These are the activations of a small neural network, seen along a few directions. Each row is one input.
In each table, some parts of the input vary, and every possible input appears once, in random order.
A made-up example of a description, with smaller parts first: one of 5 places around a ring, together with either a single point or one of 11 places along a line or (one of 2 separate values, together with one of 6 places along a line).
Shared parts are said once, and a part with two or three values counts as separate values.
In the rows, zero is written as 128.

Other details of the inputs vary at random and push rows far along two fixed directions, the same in every table; ignore that.

Rows:
row 1: [125 127 131 135 138 129 135 138 140 130 157 123 144 130 123]
row 2: [128 125 126 121 107 122 136 116 131 140 105 132 120 127 130]
row 3: [129 140 139 128 155 122 128 131 135 122 144 123 143 149 127]
row 4: [136 129 129 122 118 121 131 119 129 143 109 133 119 129 125]
row 5: [122 134 131 132 140 124 132 135 138 126 149 128 146 139 132]
row 6: [129 140 147 132 155 124 125 134 131 126 139 124 140 144 130]
row 7: [129 133 125 118 116 121 130 122 127 140 109 138 118 131 126]
row 8: [127 121 131 122 107 126 138 125 127 150 117 135 116 121 127]
row 9: [124 133 140 137 140 124 130 135 134 130 145 123 143 136 133]
row 10: [126 118 117 116 103 127 137 130 123 140 116 139 113 119 119]
row 11: [122 135 135 135 143 123 129 138 136 126 149 124 145 137 135]
row 12: [132 124 120 114 120 140 125 108 123 143 116 137 114 130 131]
row 13: [129 127 123 119 104 124 137 125 129 138 114 137 123 120 131]
row 14: [126 123 111 173 147 144  94 145 121  31 121  99 133  95 138]
row 15: [126 138 135 132 150 121 125 140 132 124 149 125 142 138 129]
row 16: [129 129 137 133 155 142 119 126 128 130 156 122 139 140 132]
row 17: [128 131 136 136 138 127 133 137 140 125 153 123 150 130 128]
row 18: [129 127 128 128 151 140 121 122 132 127 156 122 139 142 130]
row 19: [125 120 122 116 111 125 135 133 121 146 122 136 117 120 120]
row 20: [132 137 132 117 125 121 129 119 123 141 100 134 116 134 131]
row 21: [131 128 127 119 114 120 130 119 128 135 104 133 116 129 126]
row 22: [127 120 123 119 106 125 139 124 131 143 121 132 118 122 123]
row 23: [133 113 106 161 116 148 100 129 123  50  86 104 114  84 148]
row 24: [125 123 121 118 106 126 139 126 130 143 120 138 117 121 125]
row 25: [125 124 124 120 108 125 138 128 126 148 122 133 119 121 127]
row 26: [137 133 133 121 124 122 130 115 128 141  98 133 118 133 126]
row 27: [129 144 137 129 155 123 128 136 133 121 148 126 145 148 131]
row 28: [127 136 142 135 148 124 125 138 131 126 145 124 141 139 127]
row 29: [125 135 129 130 159 134 117 130 119 123 158 127 136 141 123]
row 30: [132 126 130 121 125 133 121 111 111 142 113 138 109 130 123]
row 31: [130 125 125 116 104 123 139 120 130 144 114 132 123 122 128]
row 32: [131 126 129 125 113 122 135 116 133 147 109 133 123 127 129]
row 33: [123 122 127 126 136 126 134 143 132 128 159 125 139 133 117]
row 34: [123 134 134 132 137 126 133 142 133 126 154 124 147 130 132]
row 35: [126 132 127 131 156 134 119 126 123 119 159 125 137 145 119]
row 36: [122 123 135 133 139 129 130 147 127 129 157 125 140 131 119]
row 37: [132 124 122 116 123 138 123 110 120 146 115 133 113 128 133]
row 38: [129 125 132 125 103 127 135 124 126 141 107 132 119 117 130]
row 39: [131 116 123 120 110 127 138 128 125 147 120 134 118 122 117]
row 40: [127 120 100 156 113 142  99 133 111  45  84 114 106  87 140]
Each input here is: one of 5 places around a ring, together with either one of 2 separate values or one of 6 places along a line.
The inputs of row 28 and row 21 match in every part but the place on the ring of 5. If row 9 is changed in the same way as row 28 into row 21, which row does it become? -> row 2
The inputs of row 10 and row 19 match in every part but the place on the ring of 5. If row 12 is changed in the same way as row 10 into row 19, which row does it become? -> row 37
Change only the choice among 2 separate values in row 23. List by row number the other rows that result. -> row 14
Change only the choice among 2 separate values in row 18. List by row number the other rows that result. -> row 35

Rows:
row 41: [131 134 130 124 123 120 132 120 130 132 112 132 124 133 127]
row 42: [127 128 122 118 119 126 131 130 123 132 122 135 119 127 126]
row 43: [128 131 127 124 124 128 127 126 121 134 116 133 121 125 128]
row 44: [132 129 124 123 127 132 123 110 127 133 115 131 119 133 130]
row 45: [129 129 131 125 128 127 124 125 122 132 113 129 119 128 132]
row 46: [129 130 129 124 117 125 133 119 134 136 117 130 128 128 135]
row 47: [124 127 128 125 121 127 127 128 120 133 122 133 119 125 126]
row 48: [129 136 144 133 157 124 130 139 136 132 160 123 148 147 123]
row 49: [131 130 128 126 121 122 132 127 127 134 117 131 125 126 123]
row 50: [128 126 128 127 115 128 133 126 131 138 121 130 128 121 130]
row 51: [126 128 128 128 153 135 127 135 131 127 172 124 146 144 121]
row 52: [129 135 128 121 126 125 125 119 124 131 112 133 122 133 132]
row 53: [131 125 133 127 117 129 132 125 131 136 117 126 125 122 135]
row 54: [125 121 127 128 112 128 135 128 129 137 125 130 126 120 129]
row 55: [127 121 111 170 136 143  99 147 125  36 117 101 132  90 144]
row 56: [129 121 124 126 123 136 126 121 121 131 125 131 118 124 124]
row 57: [124 132 133 128 150 121 135 144 137 129 168 126 149 144 118]
row 58: [128 131 137 133 163 136 122 130 132 128 163 121 145 145 126]
row 59: [126 121 121 123 111 127 137 130 133 134 125 131 126 121 130]
row 60: [127 125 129 127 117 122 132 129 125 133 120 130 121 124 122]
What is each input in this table made of? -> one of 4 places along a line, together with one of 5 places along a line
The inputs of row 41 and row 52 match in every part but the place on the line of 4. If row 48 is changed in the same way as row 41 into row 52, which row does it become? -> row 45
Change only the place on the line of 4 in row 57. List by row number the other rows that result. -> row 42, row 51, row 59

Rows:
row 61: [127 120 120 128 118 137 129 131 121 127 132 131 122 117 125]
row 62: [126 135 120 120 123 117 130 127 130 119 117 132 127 133 127]
row 63: [128 125 129 139 113 123 128 133 128 119 106 124 123 112 133]
row 64: [122 137 138 182 200 145 100 163 148  35 196  84 184 130 148]
row 65: [129 129 117 123 123 123 130 125 131 120 124 131 127 130 127]
row 66: [128 137 134 130 119 116 134 128 136 126 112 128 132 126 135]
row 67: [131 129 127 129 136 133 117 118 115 125 118 130 116 130 124]
row 68: [127 128 145 115 143 125 141 132 129 175 168 135 140 153 114]
row 69: [125 139 149 113 148 115 142 137 128 171 159 138 140 158 115]
row 70: [127 122 132 134 118 127 132 131 131 134 122 127 127 120 130]
row 71: [126 120 108 126 112 134 127 122 130 111 121 127 122 116 134]
row 72: [128 123 119 123 120 129 129 128 127 125 125 130 120 124 122]
row 73: [128 119 121 131 114 131 128 132 121 116 115 127 118 114 122]
row 74: [126 130 120 123 118 119 126 132 123 113 104 131 116 121 125]
row 75: [125 120 128 133 115 134 130 129 130 134 127 125 129 116 133]
row 76: [126 119 111 128 113 136 125 129 124 113 122 127 117 113 130]
row 77: [124 132 137 133 122 118 131 137 130 126 113 128 128 125 131]
row 78: [128 124 115 121 119 127 130 122 132 122 125 130 126 127 126]
row 79: [132 125 125 128 131 137 115 115 116 127 119 130 114 126 124]
row 80: [130 143 145 111 162 124 126 120 121 164 156 144 134 166 115]
row 81: [128 125 132 130 124 124 130 137 123 130 122 127 123 121 125]
row 82: [128 126 125 129 122 126 128 134 122 123 121 129 123 122 121]
row 83: [128 121 121 127 131 144 117 115 115 127 125 129 114 125 128]
row 84: [136 132 131 131 134 132 121 116 131 124 112 125 127 131 139]
row 85: [130 127 130 133 115 126 133 125 139 127 122 124 133 120 135]
row 86: [125 124 138 116 135 132 138 131 127 167 162 134 136 141 120]
row 87: [133 135 141 115 153 138 133 109 137 173 164 133 144 157 131]
row 88: [129 130 131 132 118 121 134 126 138 125 116 125 132 120 134]
row 89: [134 137 135 129 135 126 122 118 130 124 106 126 127 135 139]
row 90: [127 128 119 126 125 124 128 132 126 120 122 129 121 124 123]
row 91: [126 131 128 125 123 120 129 135 121 125 116 133 124 127 121]
row 92: [127 124 126 132 113 133 133 125 138 127 126 125 132 116 139]
What is each input in this table made of? -> one of 4 places along a line, together with either one of 2 separate values or one of 6 places along a line
The inputs of row 75 and row 77 match in every part but the place on the line of 4. If row 92 is changed in the same way as row 75 into row 77, which row does it become? -> row 66
Start at row 85 and move only the place on the line of 6, one step at a time. The first step leads to row 70. Which rows follow, in order? -> row 68, row 73, row 72, row 78
Which other rows agree with row 81 in the place on the line of 4? List them by row number. -> row 63, row 65, row 67, row 82, row 84, row 88, row 90

Rows:
row 93: [129 137 134 147 179 129 103 140 117  89 156 118 137 144 119]
row 94: [124 129 140 123 120 106 145 141 131 147 131 135 128 136 109]
row 95: [132 122  95 160 114 147  92 115 119  27  66 109 110  85 148]
row 96: [123 154 138 128 166 125 132 134 150 131 181 128 165 163 136]
row 97: [128 109 123 115  90 138 138 123 111 158 104 142  98 101 121]
row 98: [135 130 138 133 151 139 113 112 111 138 126 128 124 135 124]
row 99: [130 137 146 133 137 126 123 135 129 134 122 128 129 125 138]
row 100: [123 148 132 138 161 122 120 150 137  89 152 112 155 139 140]
row 101: [128 127 120 142 121 114 131 151 139  88 123 112 140 115 128]
row 102: [132 110 128  93 101 137 152 102 127 215 139 150 111 140 121]
row 103: [134 128 136 116  96 132 131 103 131 156  83 134 108 121 147]
row 104: [118 150 147 143 174 116 125 158 131 108 169 124 154 152 128]
row 105: [143 117 128 104 109 143 124  76 117 180  82 141  94 136 129]
row 106: [124 109  95 134  98 138 118 146 120  71  98 119 109  86 133]
row 107: [120 129 144 156 148 118 133 157 136 112 162 108 159 120 129]
row 108: [132 141 133 121 187 132 118 123 128 133 176 127 151 172 116]
row 109: [119 114 114 127  98 128 125 140 109 111 110 132 102 104 116]
row 110: [123 117  97 125  91 137 130 121 125 114 113 133 113 101 131]
row 111: [130 132 137  97 116 109 161 111 150 199 148 153 143 158 113]
row 112: [134 120 135 125 103 124 146 122 141 161 118 126 132 126 133]
What is each input in this table made of? -> one of 4 places along a line, together with one of 5 places around a ring
The inputs of row 96 and row 111 match in every part but the place on the line of 4. If row 99 is changed in the same way as row 96 into row 111, which row does it become? -> row 107
Change only the place on the line of 4 in row 102. List by row number the other rows that result. -> row 103, row 105, row 112
